Each row below holds a small network's activations on one input, seen along a few directions.
In each table, some parts of the input vary, and every possible input appears once, in random order.
Descriptions start from the smaller parts, as in this example, which fits no table here: line(4) and (point or (values(2) and ring(5)) or line(11)).
Shared parts are said once, and a part with two or three values counts as separate values.

Other details of the inputs vary at random and push rows far along three fixed directions, the same in every table; ignore that.

A family of inputs:
row 1: [42,34,-59,-23,-40,4,15,33,8,7,-59,-14]
row 2: [40,18,-53,-24,-49,5,18,39,10,9,-59,-12]
row 3: [27,-33,18,-34,37,-44,2,-23,-47,-23,-3,4]
row 4: [23,-39,15,-32,25,-36,2,-29,-36,-39,-5,-6]
row 5: [-27,6,-19,68,16,-30,-30,12,31,30,7,25]
row 6: [32,45,-53,-26,-57,-2,38,19,16,1,-41,-13]
row 7: [26,-31,16,-39,39,-48,15,-30,-46,-6,9,-4]
row 8: [49,18,-51,-30,-50,6,14,41,14,8,-48,-7]
row 9: [-16,-2,-2,59,0,-19,-17,5,56,29,23,17]
row 10: [62,30,-26,-21,-46,4,23,42,19,-10,-53,6]
row 11: [-42,12,50,-15,4,93,-37,11,-12,-20,15,-27]
row 12: [-50,8,56,-26,8,61,-41,-5,-15,9,16,-5]
row 13: [-38,22,62,-13,-18,94,-32,0,-14,-15,20,-33]
row 14: [19,-42,8,-37,34,-50,12,-33,-46,-9,12,-8]
row 15: [-43,46,54,-12,-18,106,-30,-2,-20,-17,4,-45]
row 16: [16,-83,-35,23,86,-68,25,-117,-70,-27,27,48]
row 17: [-21,-3,-12,52,4,-23,-18,16,38,48,27,22]
row 18: [58,35,-31,-19,-43,6,50,48,16,-7,-30,-3]
row 19: [32,39,-60,-32,-46,0,15,28,12,3,-57,-4]
row 20: [14,-49,-6,-31,42,-41,2,-20,-44,-35,8,-7]
row 21: [-40,10,55,-19,-1,83,-43,-3,-9,-1,11,-28]
row 22: [-24,10,-13,69,10,-21,-28,8,42,18,3,20]
row 23: [-19,-7,-7,56,19,-17,-20,32,40,26,18,33]
row 24: [8,-23,-13,-28,42,-35,15,-26,-56,-31,7,-22]
row 25: [41,40,-56,-10,-44,7,44,37,10,-12,-36,-21]
row 26: [-25,-49,-42,116,39,-30,1,-48,27,41,36,86]
row 27: [-48,34,50,-11,-2,82,-22,-12,-22,7,18,-44]
row 28: [-2,-33,-5,-50,19,-33,1,-33,-43,-22,-14,-10]
row 29: [11,-29,3,-54,11,-23,-1,-35,-27,-34,-8,-10]
row 30: [-32,-9,-14,46,8,-36,-30,8,47,39,19,40]
row 31: [14,-29,7,-35,13,-21,15,-38,-33,-31,-8,-31]
row 32: [-32,16,66,-22,15,71,-38,4,-19,15,10,-13]
row 33: [-16,11,14,48,7,-28,-9,1,61,30,21,39]
row 34: [26,-102,-15,16,81,-72,30,-106,-62,-22,36,63]
row 35: [-52,18,56,-11,-9,81,-19,-7,-20,9,19,-41]
row 36: [-18,-7,-4,63,2,-21,-29,15,47,19,14,28]
row 37: [-20,1,-6,55,12,-13,-8,33,35,32,28,27]
row 38: [-9,12,15,53,5,-20,-1,12,47,45,25,25]
row 39: [-29,1,-4,43,4,-32,-14,12,43,47,27,39]
row 40: [28,28,-56,-33,-59,-1,31,33,9,11,-45,-6]
row 41: [14,-14,-3,-27,30,-18,17,-32,-37,-51,-1,-30]
row 42: [64,35,-23,-17,-52,3,35,36,21,-12,-42,0]
row 43: [50,25,-43,-24,-60,4,37,32,18,6,-31,-16]
row 44: [37,28,-53,-39,-60,0,27,35,13,11,-35,0]
row 45: [42,19,-48,-20,-50,6,20,32,21,-3,-61,-15]
row 46: [-32,-2,-19,62,11,-16,-8,28,31,31,21,18]
row 47: [-28,5,5,48,-4,-27,-4,5,52,38,30,32]
row 48: [14,-27,9,-29,7,-20,14,-32,-40,-43,-7,-27]
row 49: [-17,-7,-1,59,8,-26,-27,23,37,33,14,36]
row 50: [18,-33,9,-30,11,-35,18,-32,-45,-31,16,-19]
row 51: [-15,-50,-38,108,37,-27,-2,-45,30,41,46,91]
row 52: [25,-37,11,-33,51,-43,9,-17,-43,-30,3,4]
row 53: [-42,37,74,-33,-10,84,-16,-4,-13,8,23,-18]
row 54: [-47,31,42,-11,10,97,-36,6,-18,-22,3,-36]
row 55: [13,-45,-6,-30,39,-44,14,-22,-50,-29,21,-11]
row 56: [-37,19,64,-12,1,93,-21,7,-10,-19,24,-28]
row 57: [-23,4,6,49,-1,-25,-12,1,61,27,22,33]
row 58: [-32,17,67,-13,20,80,-30,10,-11,-15,14,-13]
row 59: [-29,20,72,-20,10,80,-36,0,-8,3,6,-17]
row 60: [-16,-5,-1,59,16,-12,-19,26,52,14,15,30]
row 61: [-40,20,70,-11,-11,80,-20,1,-23,-1,29,-26]
row 62: [11,-38,4,-27,20,-32,2,-31,-42,-41,-14,-18]
row 63: [-52,5,48,-5,4,68,-42,2,-30,0,8,-23]
row 64: [-50,32,44,-9,1,79,-33,0,-38,3,16,-34]
row 65: [-13,3,10,64,-3,-17,-13,13,50,19,22,26]
row 66: [21,-18,21,-56,22,-25,6,-31,-26,-29,-12,1]
row 67: [9,-38,-3,-29,31,-23,8,-22,-37,-47,-10,-21]
row 68: [45,34,-53,-19,-42,5,17,26,20,-5,-60,-17]
row 69: [-39,15,-22,52,11,-35,-17,1,37,44,19,27]
row 70: [-18,0,-6,62,5,-9,-11,19,53,10,28,18]
row 71: [-39,-8,-11,56,7,-34,-25,0,55,27,6,31]
row 72: [34,-88,-7,13,86,-69,33,-102,-62,-19,32,67]
row 73: [6,-47,-9,-26,42,-41,6,-22,-48,-35,-3,-13]
row 74: [58,35,-32,-24,-48,1,33,48,3,8,-39,4]
row 75: [-28,6,-25,66,26,-21,-24,21,35,23,10,22]
row 76: [-40,2,58,-16,14,64,-41,-1,-18,13,16,-15]
row 77: [-26,37,78,-26,-8,100,-23,2,-7,1,10,-29]
row 78: [4,-21,5,-48,3,-19,16,-41,-30,-36,-9,-23]
row 79: [62,34,-29,-18,-40,9,41,44,25,-18,-38,-1]
row 80: [-35,10,-17,56,13,-32,-28,-4,53,25,5,28]
row 81: [-33,28,70,-25,-15,103,-27,1,-7,-2,13,-35]
row 82: [54,27,-34,-25,-57,3,41,34,19,8,-34,-11]
row 83: [24,-37,14,-41,26,-29,2,-31,-30,-27,-8,-12]
row 84: [9,-32,7,-26,11,-34,22,-34,-49,-31,5,-25]
row 85: [6,-42,-4,-33,30,-47,12,-36,-51,-11,3,-20]
row 86: [45,25,-38,-37,-54,3,21,31,30,-6,-52,6]
row 87: [-18,0,0,58,2,-24,-15,23,32,39,26,31]
row 88: [-26,20,-10,69,-3,-18,-8,8,34,27,20,11]
row 89: [-36,19,62,-14,20,73,-20,14,-28,3,30,-14]
row 90: [7,-32,5,-46,12,-42,19,-43,-34,-24,16,-12]
row 91: [17,-23,15,-56,29,-36,4,-28,-37,-17,-7,6]
row 92: [7,-35,-1,-30,19,-37,12,-27,-59,-23,2,-19]
row 93: [60,37,-24,-19,-55,0,43,40,12,0,-34,-1]
row 94: [16,-19,15,-55,26,-39,16,-30,-43,-11,6,3]
row 95: [-21,-10,-10,61,7,-28,-31,20,36,31,18,32]
row 96: [42,23,-50,-10,-49,10,39,39,21,-22,-43,-17]
row 97: [47,24,-50,-22,-59,3,26,45,2,3,-34,-6]
row 98: [-18,5,2,59,3,-9,2,26,44,24,32,21]
row 99: [-44,17,54,-13,-4,90,-17,8,-20,-10,35,-34]
row 100: [36,44,-51,-25,-54,1,30,15,26,-10,-48,-12]
row 101: [6,-36,0,-24,26,-34,28,-28,-45,-37,11,-25]
row 102: [-40,3,-8,55,-7,-29,-4,1,47,37,22,22]
row 103: [47,39,-50,-15,-48,4,29,20,22,-6,-49,-22]
row 104: [43,28,-44,-32,-63,3,29,23,31,-9,-38,-4]
row 105: [-28,12,-20,61,15,-28,-17,8,33,48,17,15]
Description of these inputs: line(5) and (point or (line(4) and ring(5))).
Changing only the line(5) part turns row 69 into row 94. The same change can be made to row 64. Which row results? -> row 74
Changing only the line(5) part turns row 79 into row 70. The same change can be made to row 38. Which row results? -> row 43
Which other rows does row 38 become when the line(4) part takes its other values? List them by row number. -> row 18, row 53, row 93
Start at row 25 and move only the line(4) part, one step at a time. The first step leads to row 88. Which rows follow, in order? -> row 27, row 6

A family of inputs:
row 106: [24,-4,-33,-16,-8,-21,14,-2,-8,-3,-24,2]
row 107: [25,-4,-29,-16,-11,-23,19,-4,-4,-7,-18,3]
row 108: [-42,-42,45,32,68,-77,-41,-20,14,7,49,8]
row 109: [1,9,-13,28,-12,3,-6,21,32,23,-5,26]
row 110: [2,9,-13,31,-11,3,-5,23,32,19,-4,22]
row 111: [1,13,-13,34,-10,2,1,23,31,19,1,19]
row 112: [7,-1,21,-37,5,32,6,-8,-39,-28,-2,-24]
row 113: [-26,10,32,8,2,54,-22,9,0,0,11,-6]
row 114: [1,13,-13,33,-10,2,0,23,31,20,1,20]
row 115: [28,-4,-26,-16,-14,-22,23,-3,-5,-2,-14,3]
row 116: [-3,-5,11,-38,6,26,-3,-17,-41,-22,-8,-25]
row 117: [-27,17,34,4,-4,52,-16,-1,1,8,14,-5]
row 118: [-27,18,34,8,-3,53,-15,2,2,2,15,-10]
row 119: [33,-5,-23,-15,-6,-21,22,3,-6,-6,-15,7]
row 120: [6,1,23,-37,0,32,8,-15,-35,-29,-2,-27]
row 121: [25,-4,-29,-17,-11,-22,19,-4,-4,-5,-18,4]
row 122: [1,-2,18,-43,-3,30,6,-18,-39,-18,-1,-23]
row 123: [28,-4,-26,-15,-14,-22,23,-3,-5,-3,-14,2]
row 124: [-7,14,-19,30,-15,0,-2,15,32,21,-2,16]
row 125: [25,-4,-30,-12,-9,-24,21,-2,-4,-12,-17,-2]
row 126: [32,-3,-20,-17,-12,-22,23,-6,-2,-3,-16,9]
row 127: [25,-4,-29,-18,-12,-22,19,-5,-4,-4,-18,5]
row 128: [2,9,-13,33,-10,3,-5,24,33,16,-3,20]
row 129: [1,13,-13,32,-11,2,0,22,31,22,1,21]
row 130: [-53,-39,35,39,68,-88,-44,-26,7,9,46,3]
row 131: [1,15,-11,31,-15,0,2,15,34,22,1,20]
row 132: [1,15,-11,33,-15,0,2,16,35,20,1,17]
row 133: [1,13,-12,29,-12,2,-1,20,30,26,0,25]
row 134: [-43,-37,46,32,67,-78,-34,-20,13,10,52,6]
row 135: [25,-5,-34,-8,-5,-23,15,2,-7,-13,-22,-6]
row 136: [1,15,-11,30,-16,0,1,14,34,24,0,21]
row 137: [-2,-2,14,-37,2,29,4,-15,-37,-30,-3,-29]
row 138: [-32,14,29,10,-4,50,-16,2,-2,4,17,-13]
row 139: [-35,11,21,8,4,45,-26,0,-4,9,9,-8]
row 140: [-44,-34,49,32,61,-76,-31,-26,17,10,51,2]
row 141: [28,-4,-26,-17,-15,-22,22,-4,-5,-1,-15,5]
row 142: [-16,-56,28,-17,67,-108,-11,-48,-29,-26,31,-15]
row 143: [-3,-4,11,-44,4,27,-4,-19,-41,-15,-10,-19]
row 144: [-32,14,29,8,-4,49,-16,1,-2,7,17,-11]
row 145: [24,-5,-33,-15,-8,-21,14,-1,-8,-5,-23,1]
row 146: [-4,13,-16,33,-17,0,2,17,31,22,3,13]
row 147: [1,15,-11,34,-14,0,2,16,35,18,1,16]
row 148: [-35,15,25,9,-1,49,-19,2,0,2,13,-12]
row 149: [25,-4,-30,-11,-9,-24,21,-1,-3,-14,-16,-3]
row 150: [-8,13,-23,32,-11,0,-8,18,29,23,-7,15]
row 151: [28,-5,-26,-13,-13,-23,23,-2,-5,-6,-13,0]
row 152: [33,-9,-23,-16,-7,-19,17,4,-4,-9,-20,8]
row 153: [25,-5,-34,-9,-6,-22,15,1,-7,-12,-22,-5]
row 154: [-26,15,32,8,2,52,-17,8,-2,4,15,-6]
row 155: [-27,18,34,7,-3,53,-15,2,1,4,15,-9]
row 156: [6,-5,22,-45,2,35,-1,-12,-38,-21,-8,-15]
row 157: [-32,14,29,8,-4,49,-16,2,-2,6,17,-12]
row 158: [1,-2,18,-36,-1,29,7,-14,-38,-27,0,-30]
row 159: [6,2,24,-46,-3,33,5,-19,-36,-18,-4,-17]
row 160: [-26,10,32,10,2,53,-22,9,0,-1,11,-7]
row 161: [7,-1,22,-39,4,33,6,-9,-39,-27,-2,-23]
row 162: [25,-4,-30,-14,-10,-23,20,-3,-4,-9,-17,0]
row 163: [-26,10,32,7,2,54,-22,8,-1,2,11,-4]
row 164: [-8,13,-23,38,-10,0,-6,21,29,15,-6,8]
row 165: [1,13,-12,27,-12,2,-1,19,30,27,-1,26]
row 166: [-13,-58,32,-17,65,-108,-6,-47,-29,-22,35,-17]
row 167: [2,9,-13,32,-10,3,-5,23,33,18,-4,21]
row 168: [33,-8,-22,-19,-9,-18,16,2,-5,-5,-21,12]
row 169: [25,-4,-30,-13,-9,-23,20,-2,-4,-11,-17,-1]
row 170: [6,-1,22,-45,2,34,4,-12,-40,-18,-4,-16]
row 171: [25,-5,-34,-11,-6,-22,15,1,-7,-10,-22,-4]
What do these inputs look like to the network? -> line(6) and (point or line(10))
Changing only the line(6) part turns row 163 into row 154. The same change can be made to row 108. Which row results? -> row 134
Changing only the line(6) part turns row 125 into row 128. The same change can be made to row 148. Which row results? -> row 113
Which other rows does row 124 become when the line(6) part takes its other values? List them by row number. -> row 119, row 122, row 131, row 150, row 152
List by row number the other rows that have the line(6) part in common with row 122. -> row 115, row 123, row 138, row 141, row 144, row 146, row 151, row 157, row 158, row 166
Start at row 120 and move only the line(10) part, one step at a time. The first step leads to row 118. Which rows follow, in order? -> row 155, row 147, row 132, row 117, row 131, row 136, row 159, row 126
Which other rows does row 106 become when the line(10) part takes its other values? List them by row number. -> row 116, row 135, row 139, row 143, row 145, row 150, row 153, row 164, row 171

A family of inputs:
row 172: [18,5,-10,-2,-13,0,9,20,13,-4,-10,4]
row 173: [-4,-7,0,2,12,25,5,-21,-23,0,7,9]
row 174: [15,12,-14,-4,-13,6,12,20,3,1,-10,-5]
row 175: [9,-22,-24,13,12,-51,-1,-4,9,5,-1,12]
row 176: [-4,-8,20,-11,5,7,-3,-4,-7,-7,12,-3]
row 177: [15,8,-12,-9,-15,-1,2,17,13,4,-15,7]
row 178: [15,12,-11,-3,-12,0,6,14,15,-4,-18,2]
row 179: [-9,-4,11,-5,9,7,-4,-1,-15,-9,9,-9]
row 180: [5,-21,-21,16,8,-54,6,-13,13,3,0,11]
row 181: [10,18,-13,-10,-21,6,12,10,7,6,-15,-5]
row 182: [20,19,-7,-7,-24,18,10,26,6,0,-15,-5]
row 183: [14,23,-7,-12,-30,16,10,15,10,6,-19,-3]
row 184: [-67,0,27,90,22,9,-46,15,52,42,47,25]
row 185: [10,-25,-20,17,8,-50,8,-4,9,2,7,10]
row 186: [13,-43,-39,40,25,-59,13,-29,5,3,7,37]
row 187: [-7,-9,-2,3,8,24,2,-21,-23,-5,6,9]
row 188: [-6,-5,20,-12,5,4,-4,-7,-13,2,7,-2]
row 189: [-11,-1,12,-6,4,5,-1,-11,-11,-8,11,-11]
row 190: [14,18,-13,-4,-15,8,13,14,6,-2,-13,-8]
row 191: [-12,-5,9,-9,6,5,-13,-12,-9,-6,1,-11]
row 192: [-8,-8,19,-15,5,6,-5,-6,-7,-2,7,0]
row 193: [19,23,-7,-6,-25,19,11,20,9,-2,-18,-7]
row 194: [8,2,-21,2,-3,-23,3,0,7,1,-9,4]
row 195: [9,-2,-21,0,-3,-23,2,7,4,4,-7,6]
row 196: [11,13,-13,-11,-20,5,11,16,4,9,-13,-2]
row 197: [-4,1,18,-5,12,6,-7,-9,-11,-7,1,-7]
row 198: [10,-22,-22,22,15,-53,7,-10,12,-5,3,8]
row 199: [11,-4,-18,4,-7,-22,11,7,5,1,0,4]
row 200: [9,-2,-20,5,1,-23,5,10,3,-1,-8,4]
row 201: [-8,1,14,-6,7,6,2,-12,-11,-3,11,-11]
row 202: [-5,-4,20,-9,5,7,-1,-11,-4,-9,10,-5]
row 203: [-8,-2,12,-7,15,6,-5,-2,-16,-2,4,-8]
row 204: [-2,-5,20,-8,5,6,-2,-5,-13,-2,12,-5]
row 205: [-9,-4,19,-13,5,5,-4,-13,-4,-5,5,-2]
row 206: [-42,42,12,75,-22,47,-30,46,77,44,16,24]
row 207: [2,-8,7,2,9,25,2,-22,-21,-1,7,12]
row 208: [-3,-1,20,-6,4,6,-1,-12,-10,-5,10,-7]
row 209: [-9,2,12,-5,14,6,-5,-9,-12,-5,2,-10]
row 210: [8,-20,-22,21,16,-53,2,-9,11,-3,-3,9]
row 211: [16,7,-11,-4,-12,0,5,20,12,-1,-16,5]
row 212: [-12,1,10,-5,11,5,-8,-8,-12,-10,2,-10]
row 213: [-10,-7,12,-5,2,7,-4,-12,-8,-9,8,-13]
row 214: [-7,-4,14,-8,7,7,1,-5,-14,-1,13,-9]
row 215: [-13,-10,12,-11,2,5,-8,-7,-11,-2,5,-8]
row 216: [-15,-1,11,-10,4,4,-4,-13,-11,-4,6,-8]
row 217: [1,-12,7,-1,9,26,1,-21,-15,-6,6,15]
row 218: [-10,2,11,-11,12,5,-7,-12,-11,-1,4,-8]
row 219: [-10,0,11,-3,9,6,-3,-8,-11,-12,8,-11]
row 220: [-14,-5,11,-12,4,4,-5,-6,-14,-1,8,-6]
row 221: [18,20,-8,-9,-22,17,6,26,5,3,-21,-3]
row 222: [18,20,-10,-13,-24,16,3,23,6,8,-20,-1]
row 223: [-5,1,17,-10,9,5,-9,-12,-10,-2,3,-5]
row 224: [-10,-9,10,-6,10,7,-11,-2,-13,-8,1,-11]
row 225: [14,12,-12,-7,-15,0,3,11,17,1,-17,4]
row 226: [13,15,-16,-12,-16,6,5,18,3,8,-15,-3]
What do these inputs look like to the network? -> line(5) and (point or (values(2) and ring(5)))
Changing only the line(5) part turns row 178 into row 197. The same change can be made to row 225. Which row results? -> row 223
Changing only the line(5) part turns row 220 into row 188. The same change can be made to row 200. Which row results? -> row 221
Which other rows does row 174 become when the ring(5) part takes its other values? List them by row number. -> row 196, row 203, row 214, row 226
Which other rows does row 194 become when the values(2) part takes its other values? List them by row number. -> row 195
